A small network was shown many inputs. Here are its activations along a few directions, one row for each input.
Each table varies a few parts of the input and shows all the possible inputs, shuffled.
Descriptions start from the smaller parts, as in this example, which fits no table here: one of 6 places along a line, together with either a single point or one of 11 places along a line or (one of 3 separate values, together with one of 8 places around a ring).
Shared parts are said once, and a part with two or three values counts as separate values.
In the rows, 128 means zero.

Other details of the inputs vary at random and push rows far along two fixed directions, the same in every table; ignore that.

Rows:
x1: [128 137 135 120 156 111 112 162 103 140 120 142 121 131]
x2: [ 63 101  81 111  66 198 191 101 168 185 114  97 162 111]
x3: [143 127 139 146 153  90 122 137 131 124 115 124 105 137]
x4: [148 124 141 131 147  90 121 136 119 121 108 126 109 140]
x5: [142 122 100 146 124 176 102  92 138  84 149 131 170 143]
x6: [146 123 129 129 102 164 124  91 132  64 154 126 166 142]
x7: [148 136 117 139  96 158 122  83 124  81 156 147 170 146]
x8: [145 142 138 120 150 108 125 161 113 129 113 125 108 129]
x9: [137 155 143 128 152 109 125 148 125 133 126 131  93 122]
x10: [139 140 104 130 123 186 107 118 128  91 154 144 184 129]
x11: [140 144 136 135 156 110 127 161 126 131 117 127 102 124]
x12: [142 153 145 113 146 108 124 147 113 131 122 129  99 126]
x13: [133 119 136 129 149  94 106 140 112 132 115 145 118 145]
x14: [138 139 148 142 147  90 120 124 129 126 121 128  97 133]
x15: [145 133 143 139 140  86 114 125 121 138 127 140 108 124]
x16: [145 153 110 125 103 174 127 106 118  85 165 145 171 135]
x17: [150 136 109 151 110 167 117  78 137  83 158 130 161 133]
x18: [139 144 112 118 120 192 110 117 124  80 142 131 176 144]
x19: [140 116 154 132 136  87 123 137 111 123 132 139 109 131]
x20: [140 143 122 135 109 186 125 116 138  71 164 126 160 126]
x21: [140 147 134 132 155 111 123 145 120 139 129 133  93 110]
x22: [ 51  99  86 104  77 208 175 101 165 188 111 103 165 116]
x23: [ 54  77 131 111  96 107 183 119 158 226  95  89  93 108]
x24: [148 152 107 130 107 175 121 105 130  89 165 144 171 122]
x25: [136 133 144 126 143 103 120 160 115 133 137 134 108 105]
x26: [127 141 139 128 166 120 111 161 124 136 114 131 106 129]
x27: [142 139 132 126 146 102 127 162 105 135 123 139 116 126]
x28: [136 119 134 135 153  94 100 139 123 139 118 140 118 134]
x29: [ 48  85 125  90 101 111 168 123 151 222  67  98 106 134]
x30: [ 61  82 115 117 102 106 183 120 159 233  81  91 100 116]
x31: [144 138 129 131 151 102 122 161 117 140 124 137 115 113]
x32: [134 135 148 121 138 103 125 161 103 129 136 136 108 118]
x33: [ 55  97  96 105  58 199 188 100 166 179 127  95 154 102]
x34: [137 138 154 114 143 109 123 159 111 122 127 122 100 120]
x35: [149 121 134 143 146  86 116 138 123 136 121 136 116 128]
x36: [143 116 150 137 141  87 116 137 122 130 134 134 109 120]
x37: [143 136 150 127 141  90 120 123 117 123 115 130 101 136]
x38: [141 126 126 144 108 165 124  91 144  66 161 124 163 139]
x39: [147 121 137 138 141  86 123 139 112 129 118 141 115 139]
x40: [136 129 109 142 121 173 106  94 143  75 144 130 171 152]
Each input here is: one of 2 separate values, together with one of 4 places along a line, together with one of 5 places around a ring.
Q: Changing only the place on the ring of 5 turns x29 into x13. The same change can be made to x8. Which row results?
A: x27
Q: Changing only the place on the ring of 5 turns x9 into x16. The same change can be made to x14. Which row results?
A: x7
Q: Which other rows does x35 become when the choice among 2 separate values takes its other values? List them by row number.
A: x31
Q: Which other rows does x38 become when the choice among 2 separate values takes its other values? List them by row number.
A: x20
Q: Which other rows does x10 become when the place on the ring of 5 takes its other values? List them by row number.
A: x1, x18, x22, x26
Q: A walk changes only the place on the ring of 5. It starts at x6 and steps to x19. List the rest of the walk in order.
A: x36, x23, x38

Rows:
x41: [129 127 124 133 117 148 133 115 137 110 136 122 142 128]
x42: [128 125 133 130 139 116 124 137 131 134 119 128 119 130]
x43: [130 128 133 124 138 115 126 136 121 131 116 129 121 133]
x44: [121 122 136 129 131 119 130 130 130 137 124 122 113 121]
x45: [132 132 121 127 111 145 134 113 132 113 138 128 141 131]
x46: [128 123 130 127 141 119 121 133 125 136 118 127 117 129]
x47: [129 129 119 132 117 146 130 110 137 115 140 126 142 125]
x48: [128 132 119 124 117 149 129 114 128 114 130 127 146 138]
x49: [127 132 120 130 114 145 132 115 130 115 137 132 146 136]
x50: [122 128 136 123 132 114 125 133 126 139 122 131 121 129]
x51: [128 128 118 128 123 151 124 111 134 117 132 126 145 133]
x52: [130 124 118 132 116 147 128 112 134 114 138 127 142 124]
x53: [121 127 134 126 131 112 131 131 125 143 124 132 120 128]
x54: [128 122 117 135 119 147 128 118 134 117 139 129 148 132]
x55: [127 122 119 131 119 148 124 118 136 116 136 127 148 133]
x56: [133 127 121 127 112 145 135 116 132 112 136 129 145 130]
x57: [126 127 135 125 133 113 126 138 126 134 118 130 122 131]
x58: [125 131 135 125 132 114 125 136 125 135 120 130 118 133]
x59: [123 126 134 121 125 115 136 128 128 142 125 127 116 123]
x60: [128 123 128 132 134 114 128 134 128 142 122 125 119 124]
x61: [127 124 119 130 114 144 130 118 128 116 139 132 151 134]
x62: [121 124 135 123 131 114 124 135 124 138 120 131 120 128]
x63: [125 125 133 128 132 112 132 137 124 138 120 132 121 130]
x64: [120 135 127 117 136 133 134 155 122 145 126 125 121 115]
x65: [124 122 139 124 126 115 134 134 125 137 126 123 117 126]
x66: [121 138 128 118 136 134 135 154 123 141 122 126 121 116]
x67: [130 127 132 127 129 113 133 134 125 140 119 129 121 127]
x68: [129 131 128 133 134 115 130 131 130 141 121 125 115 126]
x69: [128 124 123 133 116 147 130 115 135 111 140 121 143 128]
x70: [129 126 128 126 111 147 131 113 129 112 140 128 142 129]
x71: [133 128 116 135 118 147 131 115 136 117 133 127 147 129]
x72: [126 124 130 130 132 116 134 133 132 136 121 123 116 123]
x73: [122 121 130 132 136 116 127 133 128 142 123 130 117 125]
x74: [126 125 140 125 127 116 136 134 127 134 123 125 117 127]
x75: [124 123 135 124 132 112 124 138 124 136 122 129 122 131]
x76: [129 132 127 127 110 147 135 113 132 111 139 125 140 133]
x77: [125 120 129 129 131 115 132 133 130 139 124 122 117 122]
x78: [125 128 129 130 132 116 133 130 132 137 123 123 112 124]
x79: [126 125 120 129 114 145 128 115 127 116 138 135 148 132]
x80: [131 131 130 129 142 118 122 134 126 132 118 126 115 133]
x81: [125 129 136 131 132 117 132 131 131 133 124 120 111 126]
x82: [126 129 134 122 136 115 124 131 122 136 119 129 120 131]
x83: [127 130 117 135 119 149 130 115 136 116 136 129 144 134]
x84: [236 169 151 167 211  95  42 157  82  17 164 165 119 144]
x85: [129 132 131 127 129 113 132 132 125 141 121 128 117 128]
x86: [118 140 128 116 135 135 133 149 125 147 127 128 118 115]
x87: [132 124 120 127 111 143 132 116 130 113 140 128 146 130]
x88: [128 124 131 126 128 111 131 135 123 143 123 128 121 126]
x89: [127 130 132 130 138 117 123 135 131 135 120 127 115 131]
x90: [124 122 132 129 137 118 121 134 129 138 121 129 118 127]
x91: [119 135 128 116 134 136 133 151 123 147 125 128 119 114]
x92: [122 126 131 132 137 116 128 131 130 143 124 130 117 126]
x93: [130 126 116 129 122 151 128 116 134 114 128 125 147 136]
x94: [126 125 133 122 135 116 123 133 119 136 118 129 120 130]
x95: [128 124 132 123 137 113 124 137 119 134 119 128 122 133]
x96: [123 121 132 122 124 115 134 130 126 142 123 128 116 122]
x97: [126 123 128 131 133 117 128 130 128 144 121 127 117 122]
x98: [129 130 129 126 112 146 132 111 132 113 142 127 142 130]
x99: [125 145 115 121 120 164 132 135 128 117 139 128 143 122]
x100: [132 128 119 128 112 145 128 113 128 118 137 132 147 129]
x101: [132 132 120 128 113 144 130 111 130 119 138 131 147 130]
x102: [125 128 121 130 120 149 123 113 138 117 136 129 146 132]
x103: [121 127 137 129 132 118 132 127 132 137 126 121 114 122]
x104: [126 124 131 134 138 115 130 136 129 138 120 129 119 128]
x105: [126 128 129 131 134 116 129 128 130 145 123 126 118 123]
Q: What is each input in this table made of?
A: one of 5 places around a ring, together with either a single point or (one of 2 separate values, together with one of 6 places along a line)
Q: Changing only the place on the ring of 5 turns x58 into x75. The same change can be made to x83. Which row results?
A: x54
Q: Which other rows does x56 become when the place on the line of 6 takes its other values? List them by row number.
A: x43, x57, x63, x67, x74
Q: Which other rows does x96 become when the choice among 2 separate values takes its other values? List them by row number.
A: x52
